These are the activations of a small neural network, seen along a few directions. Each row is one input.
Each table varies a few parts of the input and shows all the possible inputs, shuffled.
A made-up example of a description, with smaller parts first: line(4) and (point or ring(11) or (values(2) and ring(8))).
Shared parts are said once, and a part with two or three values counts as separate values.
In the rows, 128 means zero.

Other details of the inputs shift rows strongly along two fixed directions, in all tables alike. That doesn't count.
These rows show it; all are for the same input, with only those details redrawn:
[123 126 131 133 161 151 123 140 106 123 100 115 131 139 123 112]
[185 122 112 132 140 135  77  64 144 130 133 119  69 175 156 178]
[177 122 116 130 139 135  71  81 138 131 138 122  73 166 152 172]
[154 164  77 108 145 138  38 134 117 159 175 143  91 132 108 110]
[158 159  79 110 144 140  43 134 117 160 173 146  91 134 109 115]
[133  92 149 143 162 153 145 101 120 109  85 108 122 158 155 145]
[ 84 111 144 136 179 168 157 178  89 110  82 118 174 115 106  77]
[ 77 153 107 115 174 159 116 219  69 138 122 134 175  91  73  39]

A family of inputs:
x1: [169 115 157 124 103 134  91  88 126 105  91 117 127 150 176 162]
x2: [124 106 118 125 121 109 156 120 129 129 122 125 125 116 102 102]
x3: [ 53 165  95 124 123 121 146 204  90 135 147 145 183  58  60  54]
x4: [151 148 136  96 108  91  70 108 118 137 117 149 163 173 160 139]
x5: [175 122 124 114 142 121 101 110 129 135 149 129  88 136 115 125]
x6: [143 113 163 108 138 151 119 131 117 119  76 109 149 144 167 128]
x7: [104 137 129 138 108 110 182 141 154 140 141 130 128  98 118 130]
x8: [188 130 132 138 122 137 106  40 181 132 151 112  58 188 189 229]
x9: [159 171  93  73  87  64  39 119 128 150 153 167 158 142 115 115]
x10: [ 49 127 174 167 166 172 246 193 125 107 100 111 195 107 158 117]
x11: [ 40 175 130 147 135 163 177 217  96 130 136 139 193  76 103  74]
x12: [157 176  88 104 121 123  98 149 156 167 210 144  90 112 109 133]
x13: [119 156  78 114 129 132  39 151  81 149 165 146 116 109  84  74]
x14: [112  64 184 180 133 157 192  75 126  80  57  98 139 174 173 164]
x15: [193  98 164  93 112 123 114  94 143 123 100 118  99 155 170 161]
x16: [143 106 166 163 133 147 184  72 172 112 114 113  92 174 213 230]
x17: [162  92 150 121 138 129 148  86 145 119 126 115  88 152 146 158]
x18: [137  55 153 154 123 110 154  55 116  82  74 111 119 143 147 150]
x19: [ 97  98 195 152 144 149 248 128 150 105  92 111 138 136 160 156]
x20: [170 104 110 125 151 142  70  98 121 134 131 126  93 161 139 141]
x21: [ 77 162 113 122 150 168 131 203 128 147 154 142 158 102 109  96]
x22: [116 173  78 113  98 101 111 169 143 165 190 154 113  83  73  94]
x23: [ 92 116 154 162 121 149 165 128 124 101 104 115 139 140 150 152]
x24: [192 122 154  74 119  84  89  94 152 135 129 145 129 189 160 158]
x25: [128 166 106 131  93  94 130 139 178 152 204 141 100  98 116 145]
x26: [ 98  92 177 140 157 146 233 145 125 107  87 107 154 121 138 124]
x27: [162 138 103 122 144 136  66  98 132 140 143 124  82 153 139 145]
x28: [169  99 153  91 100  64 130  83 152 117  84 136 148 180 159 163]
x29: [162 128 123 104  80 104  76 100 130 120 116 133 128 118 138 124]
x30: [167  64 161 160 107 102 190  54 161 101  90 106  96 159 163 205]
x31: [123 159  72 119 108 107  65 141 104 146 163 149 123  90  64  76]
x32: [157 156  90 130 115 125  40 100 121 139 163 133  91 137 114 135]
x33: [177 154  94  72  84  85  50 135 130 152 153 152 103 104 102 104]
x34: [ 55 152 155 169 134 159 195 188 122 117 133 125 188  85 135 112]
x35: [136 134  75 100 116  96  71 152 102 156 164 152 101  94  60  63]
x36: [101 213  59 118  98 109  79 174 141 175 210 164 132  60  73  89]
x37: [158 181 108 117 117 114 113 134 176 161 222 137  86 111 138 162]
x38: [ 38 114 131 144 139 139 193 194  78 105  81 117 208  70  68  36]
x39: [153 108 126 155  94 106 129  61 146 110 129 118  99 141 145 186]
x40: [105  82 179 142 152 152 225 146 116 104  82 110 152 128 130 121]
x41: [111 196  80 137  92 106  93 160 156 166 218 150 134  70  98 116]
x42: [ 82 137 101 107 138 110 136 204  84 134 125 145 160  71  37  32]
x43: [157 130 145  86 135 110  88 113 131 144  97 143 159 187 175 150]
x44: [166  91 140 111 151 126 113  96 120 126 123 121  90 140 122 126]
x45: [ 36 129 159 166 147 167 209 198  99  99  85 111 204  97 117  92]
x46: [154 149 101 127 131 140  85 110 144 150 160 123  86 148 151 162]
x47: [ 90  76 176 157 174 177 207 143 111  97  59 103 172 145 145 113]
x48: [ 83  77 172 152 134 125 243 142 129  89  74 119 165 107 121 120]
x49: [103 111 143 165 108 121 183 112 145 102 111 122 146 117 133 148]
x50: [140 108 144 165 111 142 136  76 140 113 110 108 111 163 166 185]
Q: Describe the family of inputs behind these rows.
A: ring(5) and (values(2) or line(8))
Q: Changing only the ring(5) part turns x21 into x49. The same change can be made to x6. Which row results?
A: x29
Q: List by row number the other rows that have the ring(5) part in common with x44.
A: x5, x12, x15, x17, x19, x24, x26, x37, x40
Q: Change only the line(8) part in x18. List by row number the other rows that result.
A: x3, x31, x36, x38, x39, x41, x49
Q: List by row number the other rows that have the ring(5) part in common with x48.
A: x2, x7, x22, x25, x28, x30, x33, x35, x42

A family of inputs:
x51: [ 91 159 127  88 142 135 108 211  87 138  98 147 203 106 104  48]
x52: [115  45 179 161 139 145 174  89  93  71  23  98 157 155 150 132]
x53: [167 172  60 126 131 146  24 106 133 171 222 134  41 119 108 140]
x54: [200 168  80  57  99  74  13 115 138 174 182 161  86 140 112 123]
x55: [111  86 200 155 171 173 224 130 140  97  62  97 152 163 193 169]
x56: [ 61 170 105 133 177 183 123 216  87 148 148 135 163  98  99  66]
x57: [ 42 177 113 150 126 145 149 202  99 132 148 141 199  77  92  74]
x58: [217  70 143 145 131 123 135  16 182 118 133 101  23 191 177 229]
x59: [100 117 113  95 143 114 121 186  77 125 101 144 174  90  59  28]
x60: [160 209  80 102  77  94  55 119 172 173 223 156 100 118 136 161]
x61: [171 161  65 115  77  77  72  99 169 161 210 149  68 101  89 137]
x62: [211 102 156 138  71  75 148  14 212 119 147 119  61 178 194 249]
x63: [ 89 152 126  97 169 149 162 227 102 151 145 137 157  85  83  56]
x64: [106  70 189 156 149 145 171  99 100  81  24 107 179 178 176 148]
x65: [ 81  61 184 203 119 143 240  92 128  62  56  93 156 121 147 160]
Q: Describe the family of inputs behind these rows.
A: values(3) and ring(5)
Q: Changing only the ring(5) part turns x53 into x63. The same change can be made to x65. Which row results?
A: x62
Q: Change only the values(3) part in x55. List by row number the other rows that result.
A: x51, x60
Q: Change only the ring(5) part in x52. List by row number the other rows that result.
A: x51, x54, x59, x64

A family of inputs:
x66: [171  75 157 143 134 128 134  56 134 106  92 109  87 172 163 180]
x67: [100 102 153 128 153 139 163 143 101 107  72 122 172 134 125  98]
x68: [153 110 127 123 126 127  99  99 131 120 115 123 108 150 144 140]
x69: [129 113 164 153 133 139 166 103 141 111 107 114 130 153 170 170]
x70: [118 167  91 127 133 137  99 158 125 154 174 135 113 102 104 107]
x71: [155 120 139 113 127 118 101 106 129 126 114 131 125 158 155 147]
x72: [127 132 131 121 114 113 138 128 136 125 132 134 138 117 129 123]
x73: [152 100 173 151 126 138 169  76 162 114 103 108 119 172 192 203]
x74: [ 66 143 134 131 153 154 169 201 100 131 123 133 176  94 103  74]
x75: [170 164  73  99 118 115  27 122 127 162 179 148  82 127 101 115]
x76: [ 73 112 136 138 139 136 192 177 101 113 102 122 171  89  87  74]
x77: [167 187  79  90  92  89  48 123 152 173 201 157  96 120 112 135]
x78: [137 168  87 108 106 103  81 142 135 157 182 151 116 107  98 110]
x79: [106 153 104 131 141 149 124 168 118 144 158 129 124  99  95 100]
x80: [149 100 143 143 105 114 142  76 155 110 119 118 109 144 151 177]
x81: [113 117 140 150 136 148 157 129 134 114 118 116 130 130 144 146]
x82: [ 71 117 142 140 139 132 189 185 100 114  98 126 181  85  90  72]
x83: [148 124 131 116 127 124 103 110 124 123 115 127 129 152 141 130]
Q: Describe the family of inputs behind these rows.
A: values(3) and line(6)
Q: Changing only the line(6) part turns x66 into x68. The same change can be made to x79. Which row results?
A: x81
Q: Change only the values(3) part in x70. List by row number the other rows that result.
A: x75, x82
